Each row has a name. Each question is about the rows just above it.

[  3  52  11  23  -9  -5 -18] = Sini
[-24  22  31   9  -1  -4  19] = Gem
[  4  17  24  31  27 -37 -41] = bilo
[-14  -8  23  11  -9  24  -3] = temav
[-21   1  52  11  23  -9   1] = Delam
Give the next entry after [ 1 52 11 23 -9]. : [1]
Among the named rows, does one hold [ 27 -37 -41] next to each other, in this order? : yes
Among the named rows, does one hold [52 11 23] next to each other, in this order? : yes
Whose row is [  3  52  11  23  -9  -5 -18]? : Sini

[-41   3 -25  28  38  54  57  26  49 -52   5 -36 -45 -20   5  13 -31  43
 -56  -4  19  42 -35 -50  17  26  11   5 -59 -34  47 -26  16 -21  16] : ziluv
[-41   3 -25  28  38  54  57  26  49 -52   5 -36 -45 -20   5  13 -31  43
 -56 -13  30  28  23 -34 -42  28 -45  54  -1 -18 -14 -19  52 -41  43] : keku
[-41   3 -25  28  38  54  57  26 -45 -52   5 -36 -45 -20   5  13 -31  43
 -56  -4  19  42 -35 -50  17  26  11   5 -59 -34  47 -26 -15  33 -27] : tuzog
Is [ 44 -56] printed in one of the named rows, side by side and in this order? : no
Does one of the named rows hold [26 17] side by side, in this order? : no

[-32 -29  -1 -23   2  -1   0  13  33] = gaso
[-30 -31   0 -22   1   0   1  16  32] = vokar
[ 17  13   1  11  -2   2   1  -5 -16] = tori
[ 15  13   0  10  -1   1   0  -6 -15] = dek
[ -1   0  15   1  13  10   1 -18 -44] = nekib
[ 14  11   1   9  -1   1   0  -5 -13] = fet
[ 7 10 -2  5  0 -2 -1 -6 -9] = nosos
[ 6  8  0  5  0  0 -1 -4 -7] = Kigig
[ 14  14   1  11  -1   0   0  -7 -15] = tofen
[ 5  4  0  3 -1  1  1 -2 -5] = zof
[-4 -5  1 13 10  1  1  2  4] = gumu
Is [-1  1] printed in one of the named rows, side by side and in this order? : yes
What is the next entry after [15 13  0 10 -1  1]? : [0]
Among the named rows, does one hold [15 11] next to each other, in this order? : no
Where do [ -1   0  15   1  13  10   1 -18 -44] appear? : nekib

[-3  0 -3 -2 -6  1  1  1 -2  0  0  1  3  0 -2  2  1  2  4  3  2  0 -3 -1
 -3  3  3  3 -2  0  3  1  0  7  0  0 -2  4  0 -2  1 -8  0  2 -1  3  4  1]  Somok
[ 11  10  -6  -2  -3 -31   0   1  -2   0   0   1   3   0  -2   2   2   2
   4   3   2   0  -4  -2  -2   3   3   3  -1   1   3   0   1   7   0   0
  -2   4   0  -2   1  -8   0   3  -1   3   4   1]  non
[ -8   6   0  33   4  11  10  -6  -2  -3 -32 -15 -25  -9   1  12  -1  13
 -14  16  -1  33 -12  16 -42   7  -6  -6  -2  10   4   6 -18   7 -10   5
   0 -30 -16 -10  13  -7 -11 -25 -25   9   5   5]  nizi
Give the next entry after [ 11  10  -6  -2  -3 -32]. : [-15]
Is [ 4  0 -2  2] printed in one of the named rows, side by side and in this order? : no

[ -8   7  -5   8   3  -2  10  -4   7   3  12  -7   6  14 -59   1   7   1
  -8   0  -4  -8   1  -5   2  -8   9   5  -6  -2   8  -9  -2  -3  -4  -6
  -6] : Ropa
[18  3  9 -4 -4 10  2  7 -8 -2 -6  2 -6 14 19  3  2 -1  3 -1  0 -4  1  2
  5 -3 -2 -2 -5 -2 -2 -8 -4 -1 -1 -2 -5] : gudiz
[  6   2  -5 -24  -2   3  -3   3 -13   4  -6   4  -3  14  20  -3   6 -11
  -2  -1   2   9  -2   8  -5 -13  -5   4  -1   5   3  -6   4   1   2   3
  -5] : kefof
[18  3  9 -4 -4 10  2  7 -8 -2 -6  2 -6 14 19  3  2 -1 -8  0 -4 -8  1 -5
 11  8 -2 -2 -4  8 -4 11 -3 -3 -2  2  0] : rulib
Give the next entry after [19  3  2 -1  3 -1  0 -4  1]. : [2]
What is the next entry after [14 20]? : [-3]
Is [-6 -2 -8  7  2] printed in one of the named rows, side by side and in this order? : no
Does one of the named rows hold [ 0 -3] side by side, in this order? : no

[12  9  8  9  8]  Meber
[16 12 10 13 10]  kibog
[26 18 23 14 14]  Zited
[19 14 20  8  9]  dimat
[6 4 7 2 2]  kufo
[ 9  6 10  3  4]  zek
[ 8 20 14  6  5]  Ref
[41 29 45 14 17]  maseb
[15 11 18  4  6]  Loro
[11  8  6  9  7]  lafuz
[5 4 6 1 2]  Gis
[ 7  5 10  1  2]  nuvat
Does one of the named rows hold [17 14 45 29 41] side by side, in this order? : no
Is [ 8 20 14  6] printed in one of the named rows, side by side and in this order? : yes
Among the named rows, does one hold [14  6  5] next to each other, in this order? : yes
Among the named rows, does one hold [2 2] next to each other, in this order? : yes
Give the next entry after [14 20]. : [8]
Does one of the named rows hold [41 28 45] side by side, in this order? : no
Does one of the named rows hold [15 20  8] side by side, in this order? : no

[-18  -8  11 -14 -43  12  -2   3  -7 -28  -8   9  16  15  26  20 -16  22
  20  18 -20  37   5  23 -10  -2 -18 -26   0  -9   4 -13  31  -3 -11  12] : Fab
[  5  13  -4  42  29 -10  19   6  21  15  13 -36  -8  -7 -22   1   4 -32
 -12 -14  10 -23 -18 -20   2 -32  12  26 -11 -13   0  28 -17  -7 -13  -9] : tek
[-14 -17   7 -42 -40  13 -12 -10 -27 -23 -19  17  15  23  13  27  -4  37
  29  17 -28  45  12  30 -12  17 -27 -30  16 -11   7 -25  22  16 -12  -2] : div
[ 15  16 -10  27  42 -11   8   3  17  27  12 -16 -14 -17 -22 -22   9 -29
 -23 -18  24 -43  -9 -27  13  -9  20  29  -7  10  -6  19 -30  -7  11  -4] : paga
[ -6  -9   6 -33 -30   9 -21   1 -12 -12  -5  52   4  -6  40 -25 -10  28
   2  13   2   9  24  17   2  41  -7 -25   2  36  -7 -28  13  -7  28  24] : gir
What is the next entry after [-32 -12 -14  10 -23]? : [-18]
The next entry after [-27  13  -9  20  29  -7  10  -6]: : [19]
Among the named rows, does one hold [-25  22  16] next to each other, in this order? : yes
Among the named rows, does one hold [22 20 18] next to each other, in this order? : yes
Among the named rows, does one hold [  7 -25  22] next to each other, in this order? : yes

[-12  -4  10  22   1  32  16  29  28  -4  13  -5  24 -33  -8  32  -7 -17
  -3 -55   5  17   7   5  -4 -34   1   5  -5 -14   4  15] = dad
[ 23 -27 -12 -10 -16  56 -32  10 -54  13   1  -5  -8   7 -18  -2  -1  -1
 -40   7  49  40  36  -2  10  33 -15 -36 -13  27  27 -27] = Tani
[ -3 -24   3   7  33 -24  -7   1 -21 -38  -5   4  -3  -8 -20  -4  28  22
 -18 -13  -5 -16 -13 -33  17  -3  39  13 -23 -20  -4  32] = Pevup
[  8  45 -38 -10 -20 -13 -12  14 -58   9  35  -4  30  28   4   0   0   5
  11  11  -5   6  -5 -40   1 -37 -13 -17 -15   6  -6 -29] = buki
[  3  26  25   5  -5   5 -23  -4   7  11 -14  21 -11   6  22   9  14  -3
  20 -12  -7  16 -36  22   6 -17 -30  14  15 -12  38 -12] = kos
[-12  10   9 -15  -4  10  29  15   8  10 -35 -17  15 -15 -29 -28 -29   7
   7  25 -35 -13   9  24  -2  -1  -9  -4 -20  13 -26  -9] = zuv
[-12   7  23 -21   5   3  29   8  16   6 -57 -14   8 -16 -34 -41 -25  15
  10  35 -48 -24  -2  34   4   9  -8   5 -21  10 -25  -3] = ginur
[ 27 -21 -24 -29  25 -14  37   8  31   3  44  27  13  30  33   6 -35 -35
   5   7  37 -24  -5  -9 -36  34  -5 -22  -3  -6   9   5] = Zegam
[ -7   2  -5  16 -10  25  25  23  40   3  33  -8  35 -20   6  35 -15 -26
   5 -54  14   8  17   1 -14 -32  -2   0   7 -10  -6  10] = Pirid
[ 27 -21 -24 -29  25 -14  37   8  31   3  44  27  13  30  33   6 -35 -35
   5   7  37 -24  -5  -9 -36  34  -5 -22   9  -6   9   5] = Vab
[ 30 -14  18 -38  -5  -4 -17 -32  24 -23 -27  -8  45  31  -4 -31  36  18
  -1 -26  14 -57  -1  -5  36  27  -2  11  15  -4  -4  12] = fufab
[-15  -5   5   1  11  -5  20   6   0   1 -23  -6 -17 -17 -19 -16 -19   8
  -2  31 -25  -2   3  13  -7   8   9   1 -16   6 -17   4] = mopiz
Among the named rows, does one hold [ 14  16 -12] next to each other, in this order? : no
Is [29 16 32] printed in one of the named rows, side by side and in this order? : no
Does one of the named rows hold [ 9 -6] side by side, in this order? : yes
The next entry after [ 35 -48]: : [-24]

[ 1 -2 -2  7 -1  3  0 -5  2  4 -8] : Punu
[-26  -3 -39  37 -31  38   4 -28  28  48   7] : livo
[-26 -29 -40  29  -3  34   4 -20  25  42  16] : Gom
[-23 -31 -39  38  -3  37   3 -28  26  44   9] : vom
[-23 -31 -39  38  -3  37   3 -27  26  44   5] : gita
[ -9 -21 -21  33  -1  27   0 -27  18  28 -11] : ferag
Whose row is [-23 -31 -39  38  -3  37   3 -28  26  44   9]? : vom
Give the next entry after [-26 -29 -40  29  -3  34   4 -20  25]. : [42]
Among the named rows, does one hold [-1 27  0] next to each other, in this order? : yes
Does one of the named rows hold [ -1  33 -21 -21] side by side, in this order? : no

